Here are a small network's activations along a few directions, averaged over the inputs that share one value of a field.
Values that are neighbours, or in one group, have similar rows; names and order tell nothing.
In the rows, zero is written as 500.
Random noise pushes rows far along 2 fixed directions. That doesn't count. These rows show it; they differ only by the noise:
598 713 606 308 475 588 223 346 419 595 421 593 589 632 378 366
554 545 589 505 582 499 435 384 490 581 401 555 528 470 419 375
583 385 605 784 725 478 724 392 540 547 320 393 348 268 510 378
416 182 534 873 787 268 838 480 656 566 395 551 471 149 474 399


Z, 24 values:
z21: 396 349 405 631 553 506 634 505 577 502 504 438 385 410 471 505
z2: 420 459 697 441 358 520 430 491 493 503 407 549 354 559 390 437
z13: 352 274 440 568 465 535 654 606 534 428 576 553 418 447 526 675
z12: 446 534 628 463 293 556 416 413 461 515 485 672 425 561 396 526
z1: 486 525 698 488 422 601 439 470 487 564 468 489 335 459 378 364
z19: 257 156 323 641 722 170 692 539 679 587 634 738 661 321 455 523
z3: 526 675 476 365 323 717 285 429 375 452 597 460 536 750 466 570
z22: 492 501 368 476 680 434 585 555 587 428 486 505 578 404 617 586
z5: 568 622 498 457 590 457 266 441 460 512 354 561 552 441 449 396
z9: 381 340 444 448 201 368 558 569 492 448 744 572 701 629 558 716
z23: 487 387 314 541 564 324 583 619 555 464 643 504 653 536 590 546
z7: 581 561 648 610 504 710 591 360 438 473 382 274 156 440 474 437
z4: 307 271 317 532 302 370 562 737 522 469 687 628 648 567 509 712
z20: 499 562 384 416 512 378 460 552 579 480 548 531 703 581 598 571
z14: 381 261 359 662 713 368 700 605 637 526 577 541 610 368 541 543
z8: 655 630 664 559 696 547 416 475 493 516 247 374 383 345 503 384
z6: 459 665 406 153 162 499 241 632 465 498 798 578 802 872 450 581
z18: 757 937 420 202 340 645 252 498 332 426 475 292 552 762 712 522
z24: 581 655 454 330 276 681 390 501 408 447 602 402 531 731 501 578
z15: 299 303 449 531 414 470 597 550 627 609 503 640 474 442 423 577
z17: 392 664 638 209 486 437 165 529 427 579 575 765 640 580 323 333
z10: 930 880 547 485 420 840 537 451 244 357 466 12 307 655 786 503
z16: 421 507 401 395 667 295 408 513 601 479 550 792 687 458 446 543
z11: 866 951 719 298 431 964 251 263 223 502 249 218 222 664 507 329
The values of Z form a 4 by 6 grid.
Fewest steps between z8 and z23?
> 5
Each value of Z is a pair of two hidden parts, and every pair occurs once (4 first parts, 6 second parts).
z13 and z9 share the first part; z13 and z14 share the second. Which value has the first part of z14 and the second part of z9?
> z10
z1 and z7 share the first part; z1 and z17 share the second. Which value has the first part of z17 and the second part of z7?
> z11
z20 and z16 share the first part; z20 and z23 share the second. Which value has the first part of z23 and the second part of z16?
> z19

P, 24 values:
p2: 452 507 477 362 301 419 442 557 515 452 652 539 606 610 562 607
p16: 420 589 510 246 274 556 251 497 436 475 764 724 714 800 413 622
p3: 514 555 669 372 406 663 404 425 456 571 476 519 428 625 368 443
p20: 500 401 407 549 536 386 589 576 534 404 533 479 554 446 552 600
p24: 602 591 427 393 553 491 478 529 492 459 595 413 586 526 555 519
p4: 541 748 505 159 261 813 123 400 341 499 567 591 553 854 391 526
p11: 384 220 504 815 461 440 851 622 549 406 598 329 353 379 570 554
p10: 589 643 644 451 525 508 316 433 451 486 318 441 426 541 428 398
p19: 558 438 389 646 713 511 703 497 544 456 464 392 464 376 613 494
p18: 547 403 452 631 436 526 707 502 529 477 517 379 412 457 609 607
p21: 496 400 695 700 547 457 671 436 480 536 366 462 283 345 537 421
p17: 372 321 538 677 600 391 666 519 643 505 403 549 433 311 499 458
p13: 580 543 414 539 569 433 661 607 487 507 528 383 567 531 618 446
p9: 519 502 565 575 665 352 475 407 515 471 431 526 596 378 436 339
p7: 425 550 391 400 646 440 399 491 571 567 530 619 678 495 444 491
p8: 562 350 451 695 626 498 681 503 553 456 442 392 430 331 617 594
p15: 518 489 505 483 556 465 448 515 482 578 425 579 515 373 459 459
p22: 568 505 526 657 715 520 670 437 540 496 326 405 444 292 539 382
p1: 339 456 436 370 418 505 362 530 539 603 605 690 553 558 325 511
p12: 475 527 463 402 542 423 329 486 497 537 523 697 604 589 458 522
p23: 401 459 439 407 404 455 435 514 566 522 568 696 630 559 473 572
p5: 683 662 547 547 470 756 482 373 426 487 340 219 150 503 585 494
p6: 402 443 604 678 474 509 581 555 431 561 445 452 299 342 373 370
p14: 625 512 477 622 490 495 658 584 471 436 455 269 444 517 711 567
The values of P form a 4 by 6 grid.
Which values are neighbours of p11? Give them in the order they are listed.
> p2, p16
Which values are neighbours of p9? Give them in the order they are listed.
> p10, p22
Which values are neighbours of p23? Give them in the order they are listed.
> p4, p18, p8, p5
Which values are neighbours of p13? Give them in the order they are listed.
> p24, p14

Y, 12 values:
y11: 216 315 538 666 530 29 582 698 658 529 398 786 673 207 404 374
y12: 638 609 408 466 573 606 574 400 539 362 421 430 614 549 724 725
y9: 784 686 672 616 685 385 490 364 453 464 270 272 263 318 637 354
y10: 428 471 552 514 570 779 518 444 391 641 504 643 349 544 351 386
y6: 609 681 587 272 241 569 230 681 269 432 759 373 600 708 479 554
y7: 235 430 308 460 592 476 318 387 498 640 688 828 887 470 174 420
y1: 664 407 428 656 565 426 893 643 501 411 525 143 503 448 788 392
y2: 253 442 722 104 280 272 128 537 581 535 545 939 704 609 201 392
y8: 198 298 258 398 248 449 461 456 702 588 607 771 598 503 403 683
y4: 417 336 335 354 447 352 284 622 502 543 541 817 720 675 514 793
y5: 357 666 519 312 102 539 406 516 514 512 801 596 630 845 402 536
y3: 617 655 413 432 836 596 405 474 546 523 449 432 459 511 490 443
Each value of Y is a pair of two hidden parts, and every pair occurs once (3 first parts, 4 second parts).
y12 and y1 share the first part; y12 and y8 share the second. Which value has the first part of y8 and the second part of y1?
> y5
y9 and y3 share the first part; y9 and y2 share the second. Which value has the first part of y2 and the second part of y3?
> y10

G, 12 values:
g2: 362 299 484 731 444 486 736 493 574 506 504 591 428 467 523 663
g8: 782 545 462 500 610 627 542 452 416 419 467 208 371 545 707 577
g10: 501 541 526 470 570 575 407 451 420 628 423 610 504 512 406 391
g5: 516 498 640 436 406 420 392 511 420 502 431 541 507 462 460 407
g6: 318 266 260 444 450 441 483 540 598 509 642 675 694 473 462 691
g3: 549 623 474 441 615 413 315 555 464 444 423 579 638 494 521 560
g9: 478 535 555 479 453 346 476 424 624 504 377 572 430 442 523 480
g12: 557 483 615 616 351 704 586 535 438 527 475 270 145 555 496 528
g1: 595 679 546 469 334 557 457 499 371 386 655 283 570 606 524 447
g4: 466 539 657 423 528 591 419 439 458 513 456 543 475 497 338 316
g7: 498 568 441 357 448 471 602 597 573 490 610 518 613 584 624 482
g11: 614 794 437 378 633 688 284 369 449 561 461 449 525 630 429 425
Each value of G is a pair of two hidden parts, and every pair occurs once (3 first parts, 4 second parts).
g3 and g8 share the first part; g3 and g9 share the second. Which value has the first part of g9 and the second part of g8?
> g7
g2 and g10 share the first part; g2 and g12 share the second. Which value has the first part of g12 and the second part of g10?
> g4
